A small network was trained on made-up records. Each row is its average activation on records with the value named, seen along a few directions.
Related values have similar rows: they may be neighbours, one step apart, or belong to one group.
(in the rows, 500 means zero)
Random noise pushes rows far along 10 fixed directions. That doesn't count. These rows show it; they differ only by the noise:
540 370 451 570 469 398 460 555 514 580 698 576 640 582 704 659 410 274 528 393 389
609 392 467 295 625 520 601 343 622 500 361 419 494 585 420 435 518 522 423 415 535
574 402 431 411 533 516 436 497 405 414 313 575 809 505 551 180 653 464 381 577 480
635 606 471 393 496 685 589 499 533 380 499 282 339 503 500 615 406 594 557 375 488
616 715 504 540 294 510 444 654 417 482 674 616 662 512 680 561 393 281 523 392 263
489 424 482 554 582 551 493 416 504 590 484 552 703 697 490 332 589 428 344 450 422
327 426 640 435 594 374 370 508 607 715 518 585 469 487 419 660 464 388 503 474 489
626 731 573 239 535 372 558 399 575 360 363 667 710 356 609 311 523 354 479 642 443
442 291 516 503 651 476 430 429 604 684 622 442 562 683 527 709 433 405 472 317 471
489 635 616 522 509 574 619 485 607 483 644 521 579 536 676 541 526 442 458 564 462
551 555 424 562 562 593 588 455 433 280 422 409 518 460 566 369 556 515 525 635 556
665 506 521 322 343 625 657 529 585 479 466 325 275 573 339 667 442 499 468 299 523


D, 15 values:
d2: 411 501 554 714 383 753 307 519 214 367 555 264 731 682 409 685 534 539 480 391 620
d14: 647 628 443 565 214 454 483 595 319 575 485 550 359 626 184 508 350 364 565 191 291
d7: 258 499 674 514 597 427 487 315 521 501 466 518 679 604 416 624 640 405 436 682 725
d3: 523 498 646 676 391 508 597 448 456 399 597 384 571 638 438 562 609 371 465 551 632
d1: 579 418 450 298 601 421 461 453 532 488 329 580 639 429 543 319 537 483 463 532 454
d4: 557 435 569 411 456 356 901 368 705 389 579 582 544 448 658 438 570 501 423 712 700
d8: 461 569 551 628 533 672 493 445 514 615 528 430 595 665 413 294 582 723 325 408 476
d15: 622 446 293 467 627 527 300 528 291 329 281 343 397 281 444 322 474 678 653 519 510
d9: 533 342 404 505 392 467 536 533 562 548 455 470 153 360 438 566 446 685 625 471 594
d13: 330 476 479 517 549 538 399 611 447 737 322 685 422 474 328 140 565 684 468 583 365
d12: 493 586 499 459 351 388 369 509 352 450 320 661 609 496 348 446 588 365 413 544 506
d6: 506 435 420 427 441 403 446 630 466 583 609 629 671 486 693 484 435 505 502 465 399
d5: 666 566 315 365 635 502 523 365 496 361 455 307 395 549 436 605 333 567 544 302 484
d11: 592 264 381 546 486 458 598 502 484 412 386 503 587 501 482 262 706 569 346 626 671
d10: 654 811 527 389 419 603 367 373 461 459 394 448 562 615 219 549 472 466 426 261 434
Each value of D is a pair of two hidden parts, and every pair occurs once (5 first parts, 3 second parts).
Changing only the second part turns d6 into d13. d8 has the same second part as d6; what does that change turn d8 into? -> d3
Changing only the second part turns d5 into d12. d4 has the same second part as d5; what does that change turn d4 into? -> d2

G, 11 values:
g4: 633 484 232 729 902 595 493 172 365 228 573 243 891 818 689 475 400 347 579 381 433
g8: 547 268 545 363 317 269 446 438 489 701 345 643 644 686 173 484 593 295 305 357 601
g6: 781 505 374 420 392 450 743 349 701 775 632 619 430 851 429 487 330 358 284  66 243
g10: 599 422 425 345 576 369 366 417 471 368 407 333 573 465 505 687 350 399 606 366 581
g5: 368 590 481 635 440 517 376 583 363 468 440 374  79 309 236 622 401 669 674 504 585
g1: 663 457 406 396 379 389 531 645 522 530 501 750 609 379 740 349 490 365 491 518 301
g7: 374 771 653 395 630 645 642 369 573 378 266 437 333 443 251 345 643 607 455 745 614
g3: 307 422 719 505 399 233 669 518 707 627 558 659 169 312 448 700 566 437 557 771 722
g2: 535 204 304 844 363 359 878 441 467 330 564 536 337 533 520 414 614 394 539 743 733
g9: 495 368 828 208 242 315 621 509 736 648 464 736 685 485 396 496 732 362 229 582 686
g11: 522 500 706 179 337 534 605 688 576 449 320 507 427 339 406 523 655 443 446 650 584
The values of G form 3 separate groups.
Which other values are in the same group as g10? Give them in the order they are listed. -> g6
Which other values are in the same group as g3? Give them in the order they are listed. -> g8, g5, g2, g9
